Each row below holds a small network's activations on one input, seen along a few directions.
Each table varies a few parts of the input and shows all the possible inputs, shuffled.
Descriptions start from the smaller parts, as in this example, which fits no table here: one of 4 places along a line, together with either a single point or one of 11 places along a line or (one of 3 separate values, together with one of 8 places around a ring).
Shared parts are said once, and a part with two or three values counts as separate values.
In the rows, zero is written as 128.

Other details of the inputs vary at random and push rows far along two fixed directions, the same in every table; ignore that.

Table:
r1: [142 115 166 157 175 133 102 132  65 153  78 109 150 156 146 152]
r2: [103 131 117 113 116 165 132 125 160  95  98 139 130 131 127 129]
r3: [109 135 111 118 110 159 136 129 157 100 104 145 147 127 126 120]
r4: [100 122 120  97 125 170 151 123 136 135 148 151 154 124 129 125]
r5: [133 124 124 153 131  72  92 135 102 169  92 125 140 126 110 150]
r6: [148 118 150 111 158  73  95 125  94 173 120 130 155 122 122 152]
r7: [ 98 118 111 111 129 164 154 127 142 125 134 143 154 120 141 114]
r8: [126 123 118 140 134  82  91 119  81 147  90 122 165 135 118 156]
r9: [107 140 118 105  92 152 126 144 150 143 132 157 126 113 102 114]
r10: [104 118 128 111 127 158 146 137 154 156 156 157 123 108 114 113]
r11: [120 130 135  77 121 148 132 137 149 136 146 153 141 104 125 104]
r12: [123 132 131  95 127 141 141 142 162 127 134 149 148 107 135  97]
r13: [120 129 129  92 124 142 135 144 156 126 135 145 146 103 134  94]
r14: [180 181 147 166  81 153 152 126 109  82 156 114  51 172 146  87]
r15: [172 162 128 108  99 114 162 100 116  95 210 128  77 140 150  94]
r16: [122 104 124 139 159  93 107 120  77 158 113 110 169 130 132 158]
r17: [104 141 113  98 100 159 135 122 140 123 125 164 149 129 115 123]
r18: [147 107 153 127 173  79  91 128 115 146  92 106 136 125 135 158]
r19: [106 132 109 114 107 160 131 131 152  99 105 140 145 122 124 118]
r20: [138 119 128 158 138  78  90 135 112 157  82 115 133 126 112 157]
r21: [105 116 117 117 135 169 152 130 154 112 127 133 151 122 140 123]
r22: [134 118 136 154 144  84  86 133 117 152  78 108 122 133 111 168]
r23: [103 119 128 109 123 160 141 141 150 154 160 152 127 105 110 112]
r24: [149 151 110 125 101 137 177  87  97  92 214 121  88 155 152 113]
r25: [149 111 156 127 172  79  92 130 117 145  96 105 142 127 132 161]
r26: [126 123 132 100 134 146 137 141 171 115 121 140 135 106 141 102]
r27: [147 132 160 157 149 122  87 131  68 141  54 121 146 162 130 149]
r28: [101 138 111  95  98 161 129 124 134 122 127 159 147 124 114 120]
r29: [148 114 178 173 174 122  96 147  86 175  89 113 125 141 130 142]
r30: [104 134 119 114 115 165 133 127 162  95 101 138 136 133 124 132]
r31: [127 123 124 129 135  86  91 109  78 159  97 136 156 140 113 166]
r32: [105 111 134 127 141 164 143 143 176 128 131 132 110 113 124 122]
r33: [111 115 128 132 135 158 147 147 173 133 138 138 126 108 123 113]
r34: [185 166 115 160 100 118 189  74  94  38 233  75  43 183 172 121]
r35: [112 134 115 125 101 152 127 150 168 120 111 138 123 111 112 112]
r36: [ 99 112 124 112 140 176 149 126 157 107 121 127 134 126 142 132]
r37: [128 103 135 154 159  82 103 136  97 179 124 115 145 116 114 148]
r38: [186 187  94 160  65  95 177  72  81  46 220 104  53 180 159  99]
r39: [106 120 124 127 128 153 150 145 163 145 147 147 135 108 120 106]
r40: [103 113 115 116 135 169 152 128 152 112 124 133 145 120 143 121]
r41: [108 112 126 129 132 159 142 148 167 131 139 134 124 103 121 110]
r42: [123  97 136 140 171 104 102 119  92 141 100  94 150 136 133 177]
r43: [104 117 122 126 129 153 149 143 161 146 144 148 129 106 123 104]
r44: [108 133 124 121 106 158 124 148 173 114 108 131 113 117 111 123]
r45: [127 116 130 141 147  94  85 118  96 129  76 106 146 141 118 174]
r46: [132 117 121 148 145  86  93 116  96 136  76 118 154 138 124 163]
r47: [180 128 139 184 146  60 122 102  75 118 179  69  66 156 136 157]
r48: [107 114 136 128 140 164 144 145 178 128 134 131 116 115 121 124]
r49: [100 121 114 112 128 164 155 129 144 124 137 142 159 122 138 116]
r50: [106 122 130 112 126 158 147 139 156 156 158 156 129 109 111 115]
r51: [193 193 109 156  56  92 170  88  92  77 238 111  33 171 136 105]
r52: [108 140 118 108  95 150 130 140 154 145 128 162 122 115 106 115]
r53: [110 142 114 123  97 144 135 148 163 134 119 152 134 115 112 108]
r54: [146 114 142 125 161  68  98 129 100 163 106 122 155 118 134 140]
r55: [185 129 131 191 144  52 130 100  74 126 178  80  73 152 141 146]
r56: [102 113 115 113 132 171 147 132 148 110 128 128 149 117 139 120]
r57: [155 172 100 142  78 120 165  95 109  69 183 124  94 160 144 104]
r58: [146 108 154 124 170  81  87 132 111 144  97 101 140 122 131 158]
r59: [201 141 138 157 139  41 117 100  68 105 169  77  90 149 152 137]
r60: [140 139 173 109 137 183 131 155 145 120 101 144 127 128 150  88]
r61: [122 105 130 125 157  98 104 113  70 169 124 118 164 132 123 168]
r62: [107 139 112 120  94 146 130 149 158 132 121 148 132 110 110 105]
r63: [115 137 117 128 104 150 132 148 174 121 110 142 126 115 114 115]
r64: [136 121 138 155 143  84  87 135 119 152  81 108 127 134 108 170]
r65: [128 127 135 100 133 146 138 143 172 115 124 140 140 107 138 104]
Description of these inputs: one of 5 separate values, together with either a single point or (one of 3 separate values, together with one of 4 places along a line).
The inputs of r49 and r12 match in every part but the choice among 5 separate values. If r21 is changed in the same way as r49 into r12, which row does it become? -> r65
Which other rows does r7 become when the choice among 5 separate values takes its other values? List them by row number. -> r5, r38, r43, r54
List by row number the other rows that have the choice among 5 separate values in common with r41. -> r10, r23, r29, r32, r33, r37, r39, r43, r47, r48, r50, r55
Which other rows does r15 become when the place on the line of 4 takes its other values? List them by row number. -> r18, r26, r54

Table:
r66: [121 140 119 109 106 159 144 127 146 105 139 134 121 131 131 119]
r67: [132 137 130 126 119 152 147 124 143 109 137 142 112 133 138 107]
r68: [135 129 130 123 126 118 126 135 124 137 138 125 130 119 129 124]
r69: [113 119 133 121 139 129 105 134 122 142  98 130 156 127 114 150]
r70: [125 129 117 121 121 135 152 122 139 114 158 128 119 126 138 113]
r71: [114 110 132 129 153 127 117 136 133 142  97 125 150 120 132 139]
r72: [123 119 137 129 147 116 114 133 117 162 114 137 156 124 117 141]
r73: [125 117 144 133 147 123 103 146 124 147  97 123 151 121 120 136]
r74: [ 52 100 125  77 137 230 140 176 223 142  70 175 187  81 119 104]
r75: [130 126 137 123 136 130 125 125 126 122 123 120 121 134 135 134]
r76: [130 127 133 123 132 124 127 124 118 130 145 124 129 130 122 136]
r77: [133 133 131 120 122 149 139 120 137 102 141 128 107 133 137 117]
r78: [148 131 126 144 126  93 127 119 112 137 152 113 110 134 127 141]
r79: [125 117 120 126 136 123 133 122 128 129 138 131 133 121 131 125]
r80: [127 137 130 117 115 154 143 137 152 107 135 130 114 124 138 100]
r81: [147 138 125 143 125 102 123 111  99 124 129 128 119 145 132 135]
r82: [138 127 135 131 133 125 120 131 126 122 120 124 122 126 132 119]
r83: [132 127 128 121 128 120 124 130 126 131 135 133 128 116 127 117]
r84: [119 107 132 134 157 122 111 132 126 141  95 127 149 120 129 141]
r85: [128 138 120 117 111 143 136 116 132 101 140 133 114 134 131 121]
r86: [132 128 129 126 133 121 130 120 122 138 135 140 129 127 128 124]
r87: [127 133 125 127 118 150 143 129 156 108 136 136 104 125 129 111]
r88: [120 110 134 116 150 115 107 127 118 151 111 133 146 118 119 146]
r89: [135 131 132 129 127 118 125 133 120 132 144 125 131 123 124 122]
r90: [149 135 130 138 132  95 130 112 101 138 148 122 117 141 135 133]
r91: [119 111 135 114 147 119 111 134 121 157 111 128 151 118 119 150]
r92: [126 130 120 132 120 122 123 124 134 124 120 134 121 127 119 131]
r93: [152 133 133 151 131 100 125 123 113 127 135 107 105 141 131 142]
r94: [132 140 135 132 120 152 147 129 139 113 141 135 119 137 133 113]
r95: [131 127 137 123 132 137 127 129 129 124 124 120 125 132 133 135]
r96: [129 133 120 125 115 132 142 122 146 118 156 137 106 122 126 114]
r97: [134 131 129 125 129 122 134 126 123 143 138 134 132 129 130 128]
r98: [119 135 123 122 112 149 147 133 157 120 158 139 117 120 120 112]
r99: [117 127 119 136 116 140 124 129 111 133 123 127 121 130 123 126]
r100: [144 131 133 146 133 104 125 123 120 126 131 112 105 138 131 137]
r101: [125 129 116 119 118 144 154 127 144 116 158 129 124 123 136 113]
r102: [124 136 113 126 112 138 147 119 137 103 141 126 121 132 138 116]
r103: [120 123 131 128 139 114 110 130 117 151  94 138 151 131 124 143]
r104: [131 128 140 130 135 135 124 128 124 121 128 120 127 135 128 136]
r105: [131 140 120 121 107 139 134 126 136 104 135 134 118 126 130 106]
r106: [141 137 125 149 120 104 122 120 114 124 135 117 117 141 119 141]
r107: [128 132 126 121 123 124 123 120 119 120 126 123 125 137 130 137]
r108: [126 141 117 127 105 134 142 124 145 110 140 131 108 132 127 119]
r109: [124 128 121 137 126 126 129 124 122 120 127 122 139 132 126 134]
r110: [127 125 130 115 133 122 128 123 123 133 138 126 126 127 129 134]
r111: [123 116 135 120 144 107 107 139 120 156 110 128 148 113 123 135]
r112: [128 144 120 117 103 142 140 130 141 105 137 131 118 128 133 105]
r113: [124 124 130 129 136 117 112 133 117 152  96 136 153 130 123 146]
r114: [132 134 121 136 117 117 126 127 129 128 125 123 121 132 122 138]
r115: [121 121 130 123 133 119 104 142 125 148  92 128 156 119 120 138]
r116: [152 136 138 146 134 104 129 115 104 127 133 117 112 147 141 133]
r117: [124 127 117 130 124 128 133 125 128 122 124 122 137 129 132 133]
r118: [147 133 136 154 134 105 123 124 114 125 136 110 110 141 124 140]
r119: [128 116 141 128 146 121 105 146 126 149  94 122 149 119 125 137]
r120: [133 141 131 125 115 155 152 129 145 113 140 136 115 135 139 111]
r121: [130 138 128 135 123 127 128 126 119 128 125 135 136 139 124 131]
r122: [130 136 127 130 118 128 121 134 125 122 124 126 136 129 122 123]
r123: [119 129 119 122 120 149 152 129 145 114 159 133 129 123 130 111]
r124: [128 126 117 134 127 120 128 117 120 116 125 125 131 130 132 130]
r125: [120 120 124 134 125 132 127 129 110 145 140 127 119 124 125 124]
r126: [145 129 132 153 140 110 128 120 106 119 138 106 123 141 136 138]
r127: [124 122 130 142 129 141 125 132 112 135 124 121 114 131 129 125]
r128: [113 111 131 124 144 111 110 137 136 161 109 134 144 113 116 143]
The inputs of r89 and r122 match in every part but one. If r79 is changed in the same way as r89 into r122, which row does it become? -> r124
The inputs of r123 and r109 match in every part but one. If r76 is changed in the same way as r123 into r109, which row does it become? -> r69
What is each input in this table made of? -> one of 3 separate values, together with either a single point or (one of 4 places along a line, together with one of 5 separate values)
Which other rows does r126 become when the choice among 5 separate values takes its other values? List them by row number. -> r73, r94, r104, r118
Which other rows does r92 become when the choice among 5 separate values takes its other values? List them by row number. -> r81, r85, r105, r124
Which other rows does r128 become when the choice among 3 separate values takes its other values? List them by row number. -> r100, r108
